These are the activations of a small neural network, seen along a few directions. Each row is one input.
In each table, some parts of the input vary, and every possible input appears once, in random order.
A made-up example of a description, with smaller parts first: ring(8) and (point or line(9) or (values(3) and line(4))).
Shared parts are said once, and a part with two or three values counts as separate values.
(in the rows, 128 means zero)

Table:
r1: [120 116 100 112 119 160 178 132 143 107 101 154 113]
r2: [130 113  93 130 167 180 155 104 127 112 161 158  91]
r3: [145 124 213 122  91  91  76 154  51 155 118 162 185]
r4: [143 103 179  74  99 113  35 114  34 173 135 165 123]
r5: [110 144 115 138 103 153 149 137 176  83 147  93 143]
r6: [163 144 146 139 138 173 137  80 180 115 160 112  98]
r7: [125 136 100 154 144 172 181 119 131 113 116 176 114]
r8: [144 128  84 122 114 127 131 129 178  90 159  96  89]
r9: [146  98 189 102  93 108  59 138  50 170 103 184 156]
r10: [138 153  85 142 102 135 138 151 180  84 139  84 137]
r11: [157 170 146 157 123 179 148 103 183 113 145 102 147]
r12: [146 151  86 134 112 124 181 148 152  84 110 117 153]
r13: [ 68 128 153 147 155  35  71 177 104 183  99  74 145]
r14: [121 133 116 159 144 159 144  99 164  93 181 129  97]
r15: [ 86  79 118 100 174  42  66 134  78 205  91  99 118]
r16: [135 122 204 102  84  99  39 123  57 173 171 147 127]
r17: [114 118 117 117 117 147 139 112 173  87 165 105  94]
r18: [170 123 124 114 157 192 147  85 145 130 138 142  89]
r19: [115 161 116 176 129 166 152 124 168  91 162 119 147]
r20: [148 125  70 118 117 141 169 146 148 107  99 144 109]
r21: [122  97  93  87 135 165 154 116 137 108 145 136  88]
r22: [128 138 216 129  79 102  48 158  63 165 154 138 162]
r23: [123 161 113 169 138 153 196 119 135  91 130 149 164]
r24: [167 168 142 153 131 166 190 102 150 111 113 130 160]
r25: [168 143 130 139 139 185 174 100 144 130  98 156 112]
r26: [152 106  63  94 131 145 145 133 146 110 140 126  84]
r27: [ 82  92 127 117 169  34  83 153  99 201  57 130 151]
r28: [ 79 101 141 129 157  30  63 146 100 199 120  80 114]
r29: [ 78 126 147 131 168  21  98 172  98 178  70 108 172]
r30: [119 142 113 130 111 141 193 133 145  83 115 125 159]
Question: Describe the family of inputs behind these rows.
Answer: ring(5) and (values(2) or line(4))
Question: The inputs of r9 and r4 match in every part but the ring(5) part. If r20 is changed in the same way as r9 into r4, which row does it become?
Answer: r26
Question: A walk changes only the ring(5) part. It starts at r14 and steps to r2. List the rest of the walk in order.
Answer: r7, r23, r19
Question: Change only the values(2) part in r27. List by row number the other rows that result.
Answer: r9
Question: Change only the line(4) part in r19. List by row number the other rows that result.
Answer: r5, r10, r11

Table:
r31: [125 122 185 118 103  39  27 152  74 174 142  93 153]
r32: [110  94  57 129 202 108 152 134 126 152  85 147  87]
r33: [148  84 137  63  99 183 116 104  83 129 140 177  82]
r34: [ 92 158 160 174 144  96 157 144  96 149  80 146 205]
r35: [136 185 187 198 102 185 158 115 159  83 174 129 168]
r36: [137  93  49 102 133 171 168 123 130  89 150 155  79]
r37: [122 160 164 151  84 146 162 146 117  79 132 170 190]
r38: [163 176 102 161 128 185 214 105 226  67 146  86 117]
r39: [ 83  70 144  86 145  56  51 122 108 176 132  98  83]
r40: [ 59 150 156 160 127  50  99 177 123 138 130  63 193]
r41: [ 81 139  72 137 151  57 135 179 196 120  89  34 145]
r42: [159 131 187 124 122  94  82 135  48 194  94 173 163]
r43: [ 66  94  52 128 167  57  97 159 157 155 133  79  68]
r44: [115 143  74 154 167 103 197 142 166 130  38 107 157]
r45: [160 112 155  94 121 213 107  58 136 127 184 145  74]
r46: [125  77 148  80 174 115 108 109  79 193  88 166 101]
r47: [199 157 204 142  74 195  74 102 114 129 184 154 141]
r48: [148 135  69 134 160 195 161  79 176  84 195 123  60]
r49: [148 141  73 125 104 155 212 137 184  69 104 124 148]
r50: [185 140 185 101  52 158  83 137  61 124 140 188 145]
Question: The inputs of r33 and r36 match in every part but one. If r39 is changed in the same way as r33 into r36, which row does it become?
Answer: r43
Question: Describe the family of inputs behind these rows.
Answer: line(4) and ring(5)
